Tivet: [ 1.53  3.52 -3.42  1.27  1.10  1.98  1.80]
bupuz: [ 4.04  9.24 -5.20  2.51  3.47  4.37  3.33]
Nevam: [2.50 4.57 1.13 6.88 5.61 2.79 4.49]
nosal: [-4.15 -2.11  1.11 -5.70 -0.93  0.82  3.04]
pupo: [ 0.82  3.04 -5.69 -4.15 -2.11  1.11 -0.93]
mozus: [-1.59 -3.24  0.83  0.76 -0.75 -0.87 -0.57]
[ 0.83  0.76 -0.75 -0.87 -0.57] -> mozus
perm: [ 1.11 -0.93  0.82  3.04 -5.69 -4.15 -2.11] -> pupo

fuzi: [-0.59 -1.71  0.19  2.50  2.14  2.02  0.63  4.48 -1.36]
lugap: [-8.10  6.59 -0.80 -7.21 -3.10 -3.78 -0.39 -0.96  3.46]
desa: [ 0.39 -8.10  6.57  0.06  1.59  3.18 -3.48  6.39  3.51]
kip: [ 1.02 -6.07 -0.80 -7.21 -3.10 -3.78 -1.13 -0.96  3.46]
Deze: [-3.96 -3.29  2.05 -3.29 -0.97 -0.71  0.41 -0.49 -3.21]
Gimes: [ 0.40  2.50  0.40  2.50  0.40  2.10 -1.01  2.50  0.40]
[-8.10  6.57] -> desa
count Gimes: [0.40] -> 4
[ 2.50  2.14  2.02  0.63  4.48 -1.36] -> fuzi

Rul: [-5.39 -5.39 -1.89 -5.39]
Rin: [ 1.72 -2.65 -2.61 -2.65]
kino: [-5.95  5.67  3.79 -4.66]
div: [-5.38 -2.05 -5.37 -0.82]
puvap: [-6.35  1.83 -6.60 -6.15]
fup: [-2.60 -3.03 -4.87  5.07]
count Rin: [-2.62] -> 0
[5.67 3.79] -> kino
perm: [-2.60 -4.87  5.07 -3.03] -> fup
count Rul: [-5.39] -> 3

dapep: [ 1.25 -0.10  3.13 -4.34  0.20  1.71 -0.49  4.19 -2.01  0.53  1.71  1.71
  1.22 -2.01  3.35  0.02  1.91 -0.96 -1.86  1.24 -0.71 -0.37  1.25 -4.09
  0.02  0.05 -2.51  0.40 -0.52 -2.36  1.19  2.78  0.54  2.07  0.02  3.61
  0.77  2.06 -0.22  2.44  1.58  1.76 -5.91]
konev: [-4.34 -2.36  0.02 -5.91 -3.67  3.35  1.71  0.54 -4.09  1.91 -0.96  1.25
 -0.36  1.19 -0.49 -2.01  3.13 -0.71 -2.01  1.77  1.22  2.44  0.35  2.78
  0.01  1.24 -4.09  1.58  0.20  4.19  0.40 -1.86  0.05 -0.22 -0.52  2.06
  1.76  0.53  0.77  3.61  1.25 -2.51 -0.10]
goviz: [-7.90  1.23 -4.45 -4.62 -0.42 -0.37  0.47  6.33 -2.01 -0.72 -2.35  3.32
  1.79 -1.64 -0.69 -0.46 -1.63 -0.34 -2.26  0.92  0.81 -1.38  0.89 -6.14
  1.92  1.44 -2.44  1.76  2.47  1.43 -1.72  3.00 -0.68  1.54 -3.67  3.61
  6.55  7.03 -7.15  2.44  4.37 -0.18 -8.12]
perm: [ 2.78  0.02  1.25 -0.37 -0.49  0.77 -0.22 -1.86  3.61  3.35  0.20  3.13
  1.71 -4.34 -0.52  1.24  2.44 -4.09 -5.91 -2.36  2.06 -2.01  1.91  1.25
  1.19  2.07  1.22  1.58  1.71 -2.51 -2.01  0.40  4.19  0.02 -0.96  1.71
  0.53 -0.71  0.02 -0.10  1.76  0.54  0.05] -> dapep
count dapep: [0.02] -> 3
perm: [-8.12 -7.90 -7.15 -6.14 -4.62 -4.45 -3.67 -2.44 -2.35 -2.26 -2.01 -1.72
 -1.64 -1.63 -1.38 -0.72 -0.69 -0.68 -0.46 -0.42 -0.37 -0.34 -0.18  0.47
  0.81  0.89  0.92  1.23  1.43  1.44  1.54  1.76  1.79  1.92  2.44  2.47
  3.00  3.32  3.61  4.37  6.33  6.55  7.03] -> goviz

nalu: [ 0.84  4.22 -1.05 -1.65 -0.17]
pok: [ 0.94 -0.25  4.61  1.06  1.16]
momon: [ 0.94  8.66 -3.41  1.98  2.73]
seba: [ 1.09 -4.24 -1.22  5.45 -1.61]
gutap: [-1.41 -0.74 -1.08 -1.23 -3.84]
zit: [ 1.70 -4.08  8.05 -5.55 -1.20]
fiv: [-3.24 -3.41  2.73  8.66  1.98]
nili: [-4.44 -2.91  7.63  7.61  2.80]
[-3.41  2.73  8.66  1.98] -> fiv
[-3.41  2.73] -> fiv

ropo: [ 2.66  2.40 -4.55 -4.40 -0.59  1.75  4.33  1.97 -2.53  2.64 -1.66  0.39
 -2.23  5.74  1.64  4.46]
mosa: [ 2.38 -1.85 -7.32  0.61 -3.73 -1.93 -0.40 -6.91  1.81 -2.93  2.57 -2.50
 -2.13  2.65 -6.79 -0.19]
gelo: [ 2.64  0.39  5.74 -4.55  1.64  2.66 -2.53  4.47  2.40 -0.59 -2.23  1.97
  4.33 -4.40 -1.66  1.75]
bes: [ 6.83 -2.01 -4.26  7.35 -1.91  5.52  5.94 -1.91 -2.25  4.30 -2.65  1.13
  0.43  4.82  1.11  5.79]
neme: [ 1.75 -4.40  0.39  5.74 -4.55  4.33  4.47  0.39  2.66 -2.24  1.97  2.40
 -1.66  0.39  2.64  0.39]
Miv: [ 6.25  1.36 -6.35  2.42 -2.21  5.12 -0.12 -3.34 -2.10  1.91 -1.07 -1.72
 -3.16  3.35 -5.09  7.50]
perm: [ 0.39  2.64  0.39 -1.66  2.40  1.97 -2.24  2.66  0.39  4.47  4.33 -4.55
  5.74  0.39 -4.40  1.75] -> neme
count bes: [-1.91] -> 2
count neme: [0.39] -> 4
perm: [-2.01 -2.25  4.82  0.43  1.13  5.94 -2.65 -1.91  6.83  5.79  4.30 -1.91
  5.52  7.35 -4.26  1.11] -> bes
perm: [ 1.75 -1.66 -4.40  4.33  1.97 -2.23 -0.59  2.40  4.47 -2.53  2.66  1.64
 -4.55  5.74  0.39  2.64] -> gelo

kezav: [-4.23 -1.35 -4.19 -1.02 -2.78 -3.03 -2.27  1.53 -5.66  1.90 -4.46  1.57
  1.46  7.95  1.44  0.62 -1.35 -0.10  0.58  1.37  3.47  0.71 -1.22  4.37
 -0.95 -0.62]
lisu: [-0.62 -0.26  0.49  0.58  3.74  5.39  2.46  1.36  5.45 -0.10  1.37  0.95
 -2.30  3.36 -3.51 -4.10 -1.84 -3.38 -4.90 -1.54  0.23  0.01  1.43 -5.29
 -3.93 -0.38]
Rava: [-3.47  2.00 -3.28 -3.75 -0.15 -2.61 -3.89  3.90 -5.19 -3.75 -4.68  3.08
 -3.58  1.76  1.11 -1.29  2.25 -3.75 -5.67 -6.22  3.30  3.73 -1.82  4.49
 -0.71 -2.13]
dokag: [-4.23 -1.35 -2.27 -1.02 -2.78 -3.03 -2.27 -5.74 -5.66  1.90 -2.27 -5.74
  1.46  7.95  1.44  0.62 -1.35 -1.10 -5.74 -6.36 -5.74  2.75 -1.72  0.30
  7.09 -0.32]
nanof: [-1.99  1.52 -5.59  1.26 -6.59 -2.63 -1.96  1.46 -4.19  1.05 -3.27 -6.53
  0.92  5.11  0.67 -0.41  1.85 -2.07 -4.22 -7.52 -1.55 -0.19 -2.20  1.70
  1.51 -1.01]
vir: [-4.90 -4.10  0.23 -2.30  5.45 -0.62 -1.84  1.43 -3.93  1.36 -3.38 -0.38
 -1.55  3.36  2.46  0.01 -3.51  1.37 -0.10  0.58 -5.29  3.74 -5.75  0.95
  5.39  0.49]
sobof: [-2.14  3.19 -3.33  1.86 -5.26 -3.04 -1.08  1.02 -4.19 -1.29 -1.35  1.55
  3.49  5.57  0.67  0.11  1.02 -2.94 -4.67 -6.95 -1.06 -2.13 -1.06 -0.63
  1.20 -2.26]
count Rava: [-3.75] -> 3
perm: [ 3.74 -5.75  0.95  5.39  0.49 -4.90 -4.10  0.23 -2.30  5.45 -0.62 -1.84
  1.43 -3.93  1.36 -3.38 -0.38 -1.55  3.36  2.46  0.01 -3.51  1.37 -0.10
  0.58 -5.29] -> vir
[0.01 1.43] -> lisu
[ 1.37 -0.10  0.58] -> vir
count sobof: [-2.14] -> 1
count dokag: [-5.74] -> 4

